These are the activations of a small network on made-up records, seen along a few directions, one row for each record.
Each row is followed by the record's values for the fields BUZU, MIV, FUTI, VALIB, RUSAD, RUL.
Not every record has every field; a missing one is left out.
The largest differences between rows may come from other fields.
(in the rows, 500 means zero)
Strong random noise was added to every row along 2 fixed directions; ignore it. To show where, here is one row again and again, with new noise each time:
[586 338 535 346 480 610 531 663 382 436 360 412 430 431 509 480]
[418 630 602 581 546 550 479 384 466 642 587 528 447 578 418 598]
[569 378 477 392 524 585 535 619 443 432 414 448 481 403 487 481]
[473 525 638 484 490 586 488 490 392 597 485 468 397 568 460 569]

[496 571 500 564 496 557 511 532 490 405 349 464 456 418 509 519] | {BUZU: dilev, MIV: sadu, FUTI: buvi, VALIB: pem, RUSAD: kanot, RUL: seget}
[563 420 554 346 545 649 526 680 422 421 297 392 432 348 521 512] | {BUZU: dilev, MIV: pako, FUTI: tapu, VALIB: bet, RUSAD: lozu, RUL: tufud}
[427 672 454 670 618 631 544 395 583 430 453 520 482 347 405 579] | {MIV: bik, FUTI: buvi, VALIB: bet, RUSAD: kanot, RUL: seget}
[311 940 457 904 575 419 441 119 715 588 688 672 562 574 423 581] | {BUZU: dilev, MIV: ket, FUTI: buvi, VALIB: pem, RUSAD: kanot, RUL: seget}
[637 280 414 333 367 464 566 644 494 422 573 449 545 535 553 351] | {MIV: bik, FUTI: buvi, VALIB: pem, RUSAD: lozu, RUL: tufud}
[501 488 326 527 709 617 561 576 593 316 389 501 616 178 415 540] | {MIV: bik, FUTI: buvi, VALIB: bet, RUSAD: kanot, RUL: seget}
[456 540 550 542 565 600 531 521 448 426 345 449 427 363 442 582] | {BUZU: gak, MIV: pako, FUTI: buvi, VALIB: bet, RUSAD: kanot, RUL: seget}
[509 460 643 475 472 617 488 574 353 409 243 406 366 465 524 536] | {BUZU: gak, MIV: sadu, FUTI: buvi, VALIB: bet, RUSAD: kanot, RUL: seget}
[339 635 847 468 475 487 388 437 276 842 602 481 370 751 406 730] | {BUZU: gak, MIV: pako, FUTI: tapu, VALIB: pem, RUSAD: lozu, RUL: seget}
[642 200 195 275 567 284 497 648 631 359 622 516 785 371 574 335] | {BUZU: gak, MIV: ket, FUTI: buvi, VALIB: pem, RUSAD: lozu, RUL: tufud}
[584 248 320 262 691 440 489 680 558 402 438 475 708 271 511 461] | {BUZU: gak, MIV: zode, FUTI: tapu, VALIB: bet, RUSAD: lozu, RUL: tufud}
[537 370 191 380 751 451 526 632 623 415 589 566 807 206 392 516] | {MIV: bik, FUTI: tapu, VALIB: pem, RUSAD: lozu, RUL: seget}
[364 678 614 586 551 468 446 359 457 755 707 584 521 650 377 666] | {MIV: bik, FUTI: tapu, VALIB: pem, RUSAD: lozu, RUL: seget}
[359 740 653 661 539 510 408 295 524 690 576 601 448 661 468 586] | {BUZU: dilev, MIV: zode, FUTI: tapu, VALIB: bet, RUSAD: lozu, RUL: tufud}
[470 472 452 472 642 523 495 556 502 475 451 508 536 337 431 576] | {BUZU: gak, MIV: pako, FUTI: buvi, VALIB: bet, RUSAD: kanot, RUL: seget}
[430 661 627 631 434 526 446 432 451 597 504 551 449 618 476 557] | {BUZU: dilev, MIV: sadu, FUTI: buvi, VALIB: pem, RUSAD: kanot, RUL: seget}
[518 530 489 585 454 602 560 487 495 394 428 510 413 422 483 486] | {MIV: bik, FUTI: buvi, VALIB: bet, RUSAD: kanot, RUL: seget}
[553 463 524 466 411 487 490 491 525 497 504 494 470 566 583 409] | {BUZU: dilev, MIV: zode, FUTI: buvi, VALIB: bet, RUSAD: lozu, RUL: tufud}
[519 454 489 461 516 380 465 449 540 549 664 509 560 597 519 461] | {BUZU: gak, MIV: sadu, FUTI: buvi, VALIB: bet, RUSAD: lozu, RUL: tufud}
[551 445 422 427 504 472 466 610 504 441 412 510 560 399 517 470] | {BUZU: dilev, MIV: zode, FUTI: tapu, VALIB: pem, RUSAD: lozu, RUL: seget}
[452 552 467 604 479 349 514 331 585 616 787 577 565 675 469 474] | {BUZU: gak, MIV: pako, FUTI: tapu, VALIB: pem, RUSAD: kanot, RUL: tufud}
[496 566 196 676 689 527 596 436 715 304 534 621 659 218 406 469] | {MIV: bik, FUTI: buvi, VALIB: bet, RUSAD: kanot, RUL: seget}
[490 553 325 672 555 458 580 388 667 365 603 571 575 416 463 431] | {BUZU: gak, MIV: pako, FUTI: tapu, VALIB: bet, RUSAD: kanot, RUL: seget}
[447 559 577 519 484 379 434 343 523 666 657 523 496 694 526 515] | {BUZU: gak, MIV: ket, FUTI: buvi, VALIB: bet, RUSAD: lozu, RUL: tufud}
[503 590 259 598 553 280 489 334 784 545 826 668 732 530 507 394] | {BUZU: dilev, MIV: zode, FUTI: buvi, VALIB: pem, RUSAD: lozu, RUL: tufud}
[588 457 311 529 527 551 555 612 586 235 309 514 600 272 525 398] | {BUZU: dilev, MIV: zode, FUTI: buvi, VALIB: pem, RUSAD: kanot, RUL: seget}
[542 434 664 421 288 478 510 489 381 640 638 462 389 782 548 458] | {MIV: bik, FUTI: buvi, VALIB: pem, RUSAD: lozu, RUL: tufud}
[603 392 461 417 417 498 529 575 520 417 486 475 467 514 595 374] | {BUZU: dilev, MIV: sadu, FUTI: buvi, VALIB: bet, RUSAD: lozu, RUL: tufud}
[397 605 378 553 787 427 475 376 657 581 722 591 702 385 369 600] | {BUZU: gak, MIV: pako, FUTI: tapu, VALIB: bet, RUSAD: lozu, RUL: tufud}
[461 578 243 566 714 455 543 458 674 451 641 597 734 266 361 551] | {MIV: bik, FUTI: tapu, VALIB: pem, RUSAD: lozu, RUL: seget}
[516 601 351 725 444 508 602 337 665 382 624 597 495 479 495 399] | {MIV: bik, FUTI: tapu, VALIB: bet, RUSAD: kanot, RUL: seget}
[540 419 325 469 491 333 542 462 625 570 803 587 654 582 494 416] | {MIV: bik, FUTI: buvi, VALIB: pem, RUSAD: lozu, RUL: tufud}
[573 333 653 317 374 419 427 551 382 597 529 443 440 718 610 452] | {BUZU: gak, MIV: ket, FUTI: buvi, VALIB: bet, RUSAD: lozu, RUL: tufud}
[490 567 366 604 530 438 559 339 665 538 744 585 571 535 471 446] | {MIV: bik, FUTI: buvi, VALIB: bet, RUSAD: lozu, RUL: tufud}
[430 593 594 491 587 537 460 471 476 639 541 501 454 507 466 594] | {BUZU: dilev, MIV: pako, FUTI: tapu, VALIB: bet, RUSAD: lozu, RUL: tufud}
[423 724 419 835 468 517 591 230 666 472 653 614 478 563 464 459] | {MIV: bik, FUTI: tapu, VALIB: bet, RUSAD: kanot, RUL: seget}
[555 329 395 291 668 472 465 631 524 431 394 441 628 305 522 501] | {BUZU: gak, MIV: ket, FUTI: tapu, VALIB: bet, RUSAD: lozu, RUL: tufud}
[614 430 197 541 477 331 532 478 747 329 617 578 687 437 586 295] | {BUZU: dilev, MIV: ket, FUTI: tapu, VALIB: pem, RUSAD: kanot, RUL: tufud}
[415 655 536 683 553 551 484 361 537 442 398 540 491 461 484 552] | {BUZU: gak, MIV: ket, FUTI: buvi, VALIB: bet, RUSAD: kanot, RUL: seget}
[460 686 286 804 545 447 577 255 755 432 751 660 598 462 430 440] | {MIV: bik, FUTI: tapu, VALIB: bet, RUSAD: kanot, RUL: seget}
[489 607 444 615 513 536 500 475 558 413 376 531 515 395 497 490] | {BUZU: dilev, MIV: zode, FUTI: buvi, VALIB: pem, RUSAD: kanot, RUL: seget}
[608 289 590 387 266 511 575 595 377 443 448 410 381 681 606 362] | {BUZU: gak, MIV: pako, FUTI: tapu, VALIB: pem, RUSAD: kanot, RUL: tufud}
[434 724 456 701 563 459 466 290 648 555 675 632 537 551 464 509] | {BUZU: dilev, MIV: sadu, FUTI: tapu, VALIB: bet, RUSAD: lozu, RUL: tufud}
[480 338 754 189 511 608 451 788 202 595 283 326 420 464 456 661] | {BUZU: gak, MIV: pako, FUTI: tapu, VALIB: pem, RUSAD: lozu, RUL: seget}
[556 532 205 572 674 531 522 528 723 213 338 538 634 137 517 426] | {BUZU: dilev, MIV: ket, FUTI: buvi, VALIB: bet, RUSAD: kanot, RUL: seget}
[544 449 214 513 625 490 523 598 653 305 385 573 713 249 510 418] | {BUZU: dilev, MIV: zode, FUTI: tapu, VALIB: pem, RUSAD: lozu, RUL: seget}
[440 545 681 502 528 655 485 543 356 563 354 439 374 480 450 646] | {MIV: bik, FUTI: buvi, VALIB: bet, RUSAD: kanot, RUL: seget}

Here are new rows. What are their fields?
[548 453 577 430 357 406 474 498 456 606 610 483 452 709 578 432] | {BUZU: dilev, MIV: sadu, FUTI: buvi, VALIB: pem, RUSAD: lozu, RUL: tufud}
[580 355 385 309 650 529 469 670 538 374 339 453 616 266 550 467] | {BUZU: dilev, MIV: ket, FUTI: tapu, VALIB: bet, RUSAD: lozu, RUL: tufud}
[565 332 719 303 269 464 485 595 290 688 590 419 374 797 567 482] | {MIV: bik, FUTI: buvi, VALIB: pem, RUSAD: lozu, RUL: tufud}
[510 534 452 540 431 394 530 384 576 607 782 559 550 650 484 455] | {MIV: bik, FUTI: buvi, VALIB: pem, RUSAD: lozu, RUL: tufud}
[551 462 534 573 331 610 604 510 463 370 389 458 345 530 561 414] | {MIV: bik, FUTI: tapu, VALIB: bet, RUSAD: kanot, RUL: seget}
[599 393 617 358 289 453 474 574 420 555 483 433 407 683 627 399] | {BUZU: dilev, MIV: zode, FUTI: buvi, VALIB: pem, RUSAD: lozu, RUL: tufud}
[499 567 573 564 448 615 496 527 458 399 242 455 369 399 540 506] | {BUZU: dilev, MIV: zode, FUTI: buvi, VALIB: bet, RUSAD: kanot, RUL: seget}
[542 563 335 666 527 547 536 462 642 281 371 570 547 350 555 408] | {BUZU: dilev, MIV: ket, FUTI: buvi, VALIB: bet, RUSAD: kanot, RUL: seget}
[467 469 381 498 568 293 443 404 627 609 770 604 729 584 486 462] | {BUZU: gak, MIV: zode, FUTI: buvi, VALIB: pem, RUSAD: lozu, RUL: tufud}
[486 592 479 572 529 543 481 515 517 435 395 490 487 417 500 537] | {BUZU: dilev, MIV: sadu, FUTI: buvi, VALIB: pem, RUSAD: kanot, RUL: seget}
[429 452 842 330 430 558 430 611 194 709 402 382 333 684 470 667] | {BUZU: gak, MIV: pako, FUTI: tapu, VALIB: pem, RUSAD: lozu, RUL: seget}
[443 666 692 635 399 575 438 393 429 543 352 496 304 617 554 545] | {BUZU: dilev, MIV: ket, FUTI: buvi, VALIB: bet, RUSAD: kanot, RUL: seget}
[518 416 601 394 414 545 496 606 333 564 453 459 431 572 478 544] | {MIV: bik, FUTI: tapu, VALIB: pem, RUSAD: lozu, RUL: seget}
[446 407 526 314 683 477 441 647 395 619 506 473 633 410 390 661] | {BUZU: gak, MIV: pako, FUTI: tapu, VALIB: pem, RUSAD: lozu, RUL: seget}
[433 510 395 499 664 415 478 502 524 569 611 558 648 424 377 579] | {BUZU: gak, MIV: pako, FUTI: tapu, VALIB: pem, RUSAD: lozu, RUL: seget}
[676 207 271 265 483 319 507 662 582 359 560 467 693 420 596 327] | {BUZU: gak, MIV: ket, FUTI: buvi, VALIB: pem, RUSAD: lozu, RUL: tufud}
[524 444 427 533 428 353 537 425 579 552 749 547 555 658 516 404] | {BUZU: gak, MIV: pako, FUTI: tapu, VALIB: pem, RUSAD: kanot, RUL: tufud}
[404 675 556 702 407 417 513 250 564 678 794 587 474 752 467 510] | {MIV: bik, FUTI: tapu, VALIB: pem, RUSAD: kanot, RUL: tufud}
[529 328 400 380 649 604 545 692 464 322 270 423 541 213 467 521] | {BUZU: gak, MIV: pako, FUTI: buvi, VALIB: bet, RUSAD: kanot, RUL: seget}
[327 786 515 760 687 513 462 272 594 524 524 564 537 425 382 652] | {BUZU: gak, MIV: sadu, FUTI: buvi, VALIB: bet, RUSAD: kanot, RUL: seget}
[619 287 175 380 570 247 507 531 711 416 733 577 798 468 564 320] | {BUZU: gak, MIV: ket, FUTI: buvi, VALIB: pem, RUSAD: lozu, RUL: tufud}
[453 434 518 370 661 437 442 535 475 648 619 521 590 478 434 595] | {BUZU: gak, MIV: pako, FUTI: tapu, VALIB: bet, RUSAD: lozu, RUL: tufud}
[541 482 404 483 502 458 481 558 518 461 490 545 542 457 516 456] | {BUZU: dilev, MIV: sadu, FUTI: tapu, VALIB: pem, RUSAD: lozu, RUL: seget}
